A small network was shown many inputs. Here are its activations along a few directions, one row for each input.
Each table varies a few parts of the input and shows all the possible inputs, shuffled.
Descriptions start from the smaller parts, as in this example, which fits no table here: one of 8 places around a ring, together with either a single point or one of 9 places along a line or (one of 3 separate values, together with one of 6 places along a line).
Shared parts are said once, and a part with two or three values counts as separate values.
In the rows, zero is written as 128.

Other details of the inputs vary at random and push rows far along three fixed directions, the same in every table; ignore that.

A family of inputs:
x1: [117  96 111 165  82 161  99 101 102 146 163]
x2: [143 133 134 124 129 179 129 117 106 139 149]
x3: [118 155 131 112 142 155 174 169 150  69  77]
x4: [119  68 124  84 111 146 122 164 114 122 104]
x5: [115 154 120 103 146 135 155 182 163  59  88]
x6: [138 112 149 124 135 178 132 110 127 142 144]
x7: [103  97 131 124 100  65 139 129 139 169  85]
x8: [144 144 142 159 144  96 116  76 144 162 154]
x9: [122 106 131 101 110 172 136 135 104 137 125]
x10: [160 206 158 120 195 177 153 103 159  94 157]
x11: [123  86 131 103 137 158 120 139 114 124 132]
x12: [113  97 130 120 109  49 130 143 125 153  92]
x13: [135 153 121 148 142  78 104 107 129 157 146]
x14: [136  96 102 164  89 161 101 103  84 138 167]
x15: [131 164 108 186 139  96  94  96 143 138 170]
x16: [112 169 114 159 124  21 142 145 160 118  88]
x17: [127  89 124  87 104 134 136 168  84 123 110]
x18: [149 178 143 120 167 144 121 116 158 113 154]
Description of these inputs: one of 3 separate values, together with one of 6 places along a line.
Changing only the place on the line of 6 turns x4 into x8. The same change can be made to x5. Which row results?
Answer: x14
Start at x9 and move only the place on the line of 6, one step at a time. The first step leads to x2. Which rows follow, in order?
Answer: x10, x17, x13, x18

A family of inputs:
x19: [127 100 116 125 111 149 117 125  91 144 140]
x20: [127  97 133 128 109 149 118 119 109 145 151]
x21: [126 134 135  98 137 139 151 150 123 106 105]
x22: [133 172 133 153 157 150 123 104 160 113 162]
x23: [134 106 122 126 113 148 115 124  93 146 142]
x24: [147 163 153 143 160 150 135  93 152 125 159]
x25: [115 124 127 107 124 146 146 158 129  94 107]
x26: [114 149 123 139 131  43 141 131 162 145  80]
x27: [124 143 124 144 117  54 125 123 130 158 117]
x28: [145 163 140 147 167 142 119 107 151 105 170]
x29: [136  99 120 121 106 152 115 120  93 143 146]
x30: [144 174 139 151 156 149 129  97 151 111 158]
x31: [124 119 112 136 126  65 110 128 122 152 120]
x32: [142 172 138 138 164 150 119 102 156 125 161]
x33: [124 130 112 142 115  71 124 120 121 160 114]
x34: [133 101 126 144 124 110  98 109 115 160 148]
x35: [143 175 144 137 163 149 120 105 156 127 161]
x36: [124 104 114 137 104 150 109 131 109 135 144]
x37: [124 105 117 125 113 148 112 126 102 146 148]
x38: [123 122 125 109 143 133 139 163 131  93 105]
x39: [121 130 119 116 132 149 142 151 135  96 108]
x40: [118 137 115 141 119  71 118 124 135 157 120]
x41: [123 124 139 107 138 140 153 148 129 114  97]
x42: [128 135 127 102 142 141 148 149 132 108 102]
x43: [122 114 138  99 127 137 148 154 137 109 100]
x44: [126 127 125 113 125 144 145 155 132  96 109]
x45: [121 133 132  98 137 137 146 160 131 111 102]
x46: [114 151 110 150 122  40 144 136 148 134  81]
x47: [124  94 129 127 110 151 119 125 102 149 137]
x48: [134 167 147 144 165 151 129  96 160 129 161]
x49: [126 117 122 149 117 113 107 104 130 161 143]
x50: [143 173 148 137 159 145 126 104 151 124 167]
x51: [122 119 141 104 131 134 158 150 126 111  99]
x52: [127 136 121 143 112  56 126 123 121 159 115]
x53: [122 100 115 134  99 149 109 127 108 131 148]
x54: [123  89 129 121 104 153 113 121 110 144 145]
x55: [133 125 114 160 110 107 108 111 119 149 137]
x56: [117 124 128 109 123 142 149 162 128  96 107]
x57: [108 161 116 152 128  36 144 138 154 132  85]
x58: [131 131 132  98 134 137 155 154 124 108 104]
x59: [130  89 125 126 107 151 122 124  99 148 131]
x60: [118 142 118 144 122  64 124 122 130 158 115]
x61: [112 129 122 114 131 144 147 157 134  96 107]
x62: [124 133 121 118 134 143 147 149 134  96 103]
x63: [127  81 121 124 123 146 107 124 103 141 144]
x64: [147 155 154 138 172 139 122 100 156 120 165]
x65: [121  99 107 138 102 147 108 129 109 132 141]
x66: [131 101 114 135 101 146 114 123 103 130 139]
x67: [127 133 121 162 110  96 115 111 121 147 144]
x68: [131 108 124 126 113 149 113 126  98 147 145]
x69: [113 121 131 103 135 140 149 152 141 112  99]
x70: [151 166 146 134 173 136 118 105 150 118 170]
x71: [129 135 133  98 136 139 143 148 135 106 108]
x72: [138 167 156 141 162 148 131  93 155 126 159]
x73: [122 101 115 137 103 151 111 132 103 135 143]
x74: [127  93 131 125 109 151 122 118  99 142 138]
x75: [138 121 119 142 110 110 106 104 111 157 146]
x76: [124  96 132 125 109 153 116 118 109 144 147]
x77: [127 135 114 157 106  59 124 122 132 146 112]
x78: [128 102 122 119 107 150 108 126 105 142 149]
x79: [127 123 138 103 134 143 150 140 135 109 102]
x80: [126 160 125 135 128  35 138 134 155 143  92]
x81: [129 128 138 109 141 145 149 141 138 113 101]
x82: [140 169 152 143 164 151 124  98 165 130 158]
x83: [128 102 116 140 105 149 117 129  96 134 137]
x84: [124 129 126 110 127 150 143 151 134  92 109]
x85: [133 129 131  96 132 137 152 156 126 105 102]
x86: [125 132 124 116 132 148 141 152 135  99 107]
x87: [128 120 138 104 131 136 154 147 134 110  99]
x88: [125 100 116 135 101 148 118 126  95 129 139]
x89: [127 125 133  92 148 128 140 156 132  99 108]
x90: [146 172 142 138 162 150 117 104 154 127 160]
x91: [122 124 137 104 136 140 144 151 142 114  98]
x92: [113 141 133 129 123  45 145 141 159 140  85]
x93: [150 176 144 140 165 149 128  99 147 127 157]
x94: [128 101 117 138 100 143 121 129  95 132 140]
x95: [120 134 129 116 133 147 147 156 129  99 106]
x96: [140 177 148 136 162 146 123 101 153 122 164]
x97: [119 132 123 118 135 143 152 152 127  96 103]
x98: [144 158 153 136 173 141 119  96 158 119 163]
x99: [139 104 119 126 111 151 111 122  99 146 142]
x100: [128  93 115 132 113 142 104 126 102 125 152]
x101: [126  89 120 127 110 154 124 121 101 146 134]
x102: [135 168 149 146 167 151 132  95 155 128 159]
x103: [124 114 136 101 126 135 151 152 134 110  98]
x104: [126 119 129 148 116 112 110 107 124 164 143]
x105: [120 128 126 109 126 147 141 154 136  92 108]
x106: [132 114 129 144 113 113 117 100 118 158 140]
x107: [123 103 118 137 101 147 114 125 100 132 144]
x108: [124 130 112 156 102  58 127 125 125 148 110]
x109: [127 131 118 159 108  99 109 113 130 146 148]
x110: [128 135 121 140 112  63 116 124 134 156 121]
x111: [121 129 124 113 129 146 139 157 136  98 105]
x112: [124 114 123 149 117 112 118 105 115 159 136]
x113: [122 134 136  98 135 136 148 153 127 108 106]
x114: [128 127 132  95 152 130 139 161 131 103 104]
x115: [120 117 138  98 130 141 145 149 140 108 101]
x116: [113 146 113 145 138  35 132 142 153 125  91]
x117: [125 127 137 108 138 139 146 146 142 115  98]
x118: [143 166 145 146 166 153 130  90 158 126 154]
x119: [132 121 121 139 110 108 101 109 119 156 148]
x120: [131 103 113 125 112 149 109 123 104 144 144]
x121: [143 163 150 139 158 148 126  92 160 125 156]
x122: [135 104 118 124 110 151 108 126 103 146 143]
x123: [123 126 132  94 128 133 147 162 131 108 105]
x124: [130 102 113 138 104 149 118 129  99 134 136]
x125: [121 138 115 156 107  58 119 126 140 144 116]
x126: [128 100 134 129 111 145 123 120 107 144 145]
Describe the family of inputs behind these rows.
Answer: one of 3 separate values, together with one of 4 places along a line, together with either a single point or one of 8 places around a ring
Changing only the place on the line of 4 turns x43 into x49. The same change can be made to x58. Which row results?
Answer: x33
Changing only the place on the line of 4 turns x100 into x28. The same change can be made to x98. Which row results?
Answer: x64
Changing only the place on the line of 4 turns x24 into x101. The same change can be made to x108. Which row results?
Answer: x46
Which other rows agree with x45 in the place on the line of 4 and the choice among 3 separate values? List them by row number.
Answer: x23, x35, x68, x90, x93, x99, x114, x122
Change only the place on the ring of 8 in x65. List by row number the other rows that result.
Answer: x22, x39, x46, x57, x61, x62, x97
Start at x22 and move only the place on the line of 4, one step at a time. The first step leads to x36. Which rows follow, in order?
Answer: x53, x109
Which other rows agree with x19 in the place on the line of 4 and the choice among 3 separate values? List them by row number.
Answer: x31, x32, x33, x37, x40, x42, x60, x120
Change only the choice among 3 separate values in x126. List by row number the other rows that result.
Answer: x27, x67
Change only the choice among 3 separate values in x74. List by row number the other rows that result.
Answer: x21, x88
